Questions about the array below.
1) Report the entry just right of 107.
2) Report the entry just left of the smallest entry.
3) Report the entry just right of 139.
[[132, 127, 147, 125, 133, 128, 150], [122, 136, 139, 122, 134, 124, 157], [130, 124, 115, 133, 123, 130, 104], [141, 115, 133, 133, 125, 133, 108], [111, 143, 111, 124, 129, 121, 135], [118, 136, 107, 126, 126, 124, 110], [120, 135, 128, 126, 130, 125, 146], [140, 120, 146, 126, 131, 130, 128], [141, 117, 136, 130, 128, 132, 110]]
1) 126
2) 130
3) 122

M =
[[121 136 125 113 125 132 121 127]
 [136 109 132 142 129 127 137 131]
 [124 136 132 146 126 124 124 130]
 [129 119 125 111 127 133 129 128]
 [121 141 130 136 125 126 120 129]
 [125 130 127 119 126 131 125 128]
 [132 112 126 111 127 134 133 129]
 [116 153 132 149 125 122 116 129]
 [114 154 128 133 124 126 114 128]
 [140 104 134 150 130 125 141 132]
 [128 123 126 116 126 132 128 128]
 [130 122 130 133 127 128 130 130]
 [119 145 129 133 125 126 118 128]
 [123 134 128 124 126 129 123 128]
 [131 117 127 120 127 131 131 129]
 [137 105 129 125 129 131 138 130]]
Rows and columns are numbered from 0.
The entry at row 0, column 1: 136
Find the entry just left of 149.
A: 132
The top-right entry is 127
Find the entry at row 1, column 0.
A: 136
The entry just right of the smallest entry -> 134
Find the entry in the bottom-right corner.
A: 130
Find the bottom entry of the column that holds the largest entry.
A: 105
The entry in row 2 and column 0: 124
Find the entry at row 0, column 2.
A: 125
Find the entry directly above 154.
A: 153
The entry in the bottom-left corner -> 137
Find the entry just left of the smallest entry.
A: 140
The entry directly above 138: 131
The entry just left of 118 is 126
Find the entry at row 1, column 1.
A: 109
Find the entry in row 0 and column 0.
A: 121
The entry in row 1 and column 2 is 132
Find the entry just left of the largest entry.
A: 114
Find the entry just left of 112.
A: 132
Find the entry directly below 149.
A: 133
Find the entry in row 2 and column 1.
A: 136

data =
[[114 131 138 128 127 135 131 135]
 [141 132 147 126 123 122 129 141]
 [120 131 137 128 127 132 130 134]
 [103 127 116 129 133 138 130 120]
 [147 125 118 124 130 116 127 121]
 [138 126 118 125 130 121 127 121]
 [151 128 129 124 127 115 128 129]
 [129 130 135 127 127 127 129 133]
 [134 124 108 125 133 122 127 115]
 [146 129 132 125 127 118 128 131]
 [133 127 120 126 130 124 128 123]
 [111 131 135 129 128 136 131 133]
 [118 127 121 127 131 131 129 123]]
Indices start at 0.
Give the entry at row 0, column 0.
Answer: 114
The largest entry -> 151
Give the entry in row 2 and column 2.
Answer: 137
Give the entry in row 0 and column 2.
Answer: 138
The entry directly below the smallest entry: 147
The entry just right of the smallest entry: 127
The entry directly above the largest entry is 138
Give the entry directly above the smallest entry.
Answer: 120
The bottom-left entry is 118
The entry at row 0, column 1: 131
The entry in row 1 and column 0: 141
The entry in the bottom-right corner: 123
The entry in the top-right corner: 135
Give the entry just right of the largest entry.
Answer: 128
Give the entry in row 2 and column 1.
Answer: 131
Give the entry at row 1, column 2.
Answer: 147
Give the entry just right of 108.
Answer: 125
The entry directly below 136: 131

B =
[[123 132 141 117 120 123]
 [117 146 140 128 116 136]
 [119 126 119 115 137 119]
 [119 118 117 146 144 123]
 [117 118 124 124 141 124]
 [150 120 117 133 121 137]
 [117 117 118 137 145 125]
 [151 128 117 133 121 141]
 [117 117 123 126 141 125]
 [136 117 126 156 125 116]
 [118 118 117 143 144 124]
 [118 140 141 127 120 150]
 [121 126 120 114 124 116]
 [119 119 117 147 143 123]]
Rows and columns are numbered from 0.
The entry at row 2, column 0?
Answer: 119
The entry at row 2, column 1 is 126
The entry just left of the smallest entry?
Answer: 120
The entry in the bottom-left corner -> 119
The top entry of the column that holds the largest entry?
Answer: 117
The entry just left of 145?
Answer: 137
The entry in row 0 and column 2?
Answer: 141
The entry directly below the largest entry: 143
The entry in the top-left corner: 123
The smallest entry: 114
The entry at row 1, column 2?
Answer: 140
The entry just right of the smallest entry?
Answer: 124
The bottom-right entry?
Answer: 123
The top-right entry -> 123
The entry directly above the smallest entry: 127
The entry in row 0 and column 1 is 132
The entry at row 1, column 1?
Answer: 146
The entry at row 1, column 0: 117

a =
[[132 145 132 128 128 133 127 128 107 123]
 [128 131 121 128 126 130 134 128 120 137]
 [133 149 128 128 126 135 130 128  99 128]]
Indices start at 0.
Read off the entry just right of 149.
Answer: 128
Read off the entry at row 1, column 2.
Answer: 121
Read off the entry in row 0 and column 1.
Answer: 145
The minimum -> 99
The entry just right of 134: 128
Read off the entry at row 0, column 2.
Answer: 132
The entry in the bottom-right corner is 128
Read off the top entry of the column that holds the smallest entry.
Answer: 107
Read off the top-right entry.
Answer: 123
The entry directly below 107 is 120

Read these off the row that follows.
1) Find the 1st entry from the right.
2) Find the minimum.
3) Find the 5th-last entry.
(123, 110, 116, 122, 145, 157, 155)
1) 155
2) 110
3) 116

Read these off the grid that follows.
1) What is the 3rd entry on the main diagonal?
2) What is the 3rd largest entry?
3) What is the smallest entry in the first column?
4) What is the third entry on the diagonal from the top-right corner?
5) What is the entry directly above 119?
6) What is the bottom entry of the column that holds the smallest entry?
7) What is the largest entry in the first row?
8) What is the smallest entry in the last row?
[[101 135 143 141 132 125]
 [129 136 122 122 130 130]
 [121 147 126 126 137 128]
 [119 124 133 131 125 130]
 [130 124 125 123 130 128]
 [134 116 122 125 120 133]
 [128 127 129 125 130 132]]
1) 126
2) 141
3) 101
4) 126
5) 121
6) 128
7) 143
8) 125
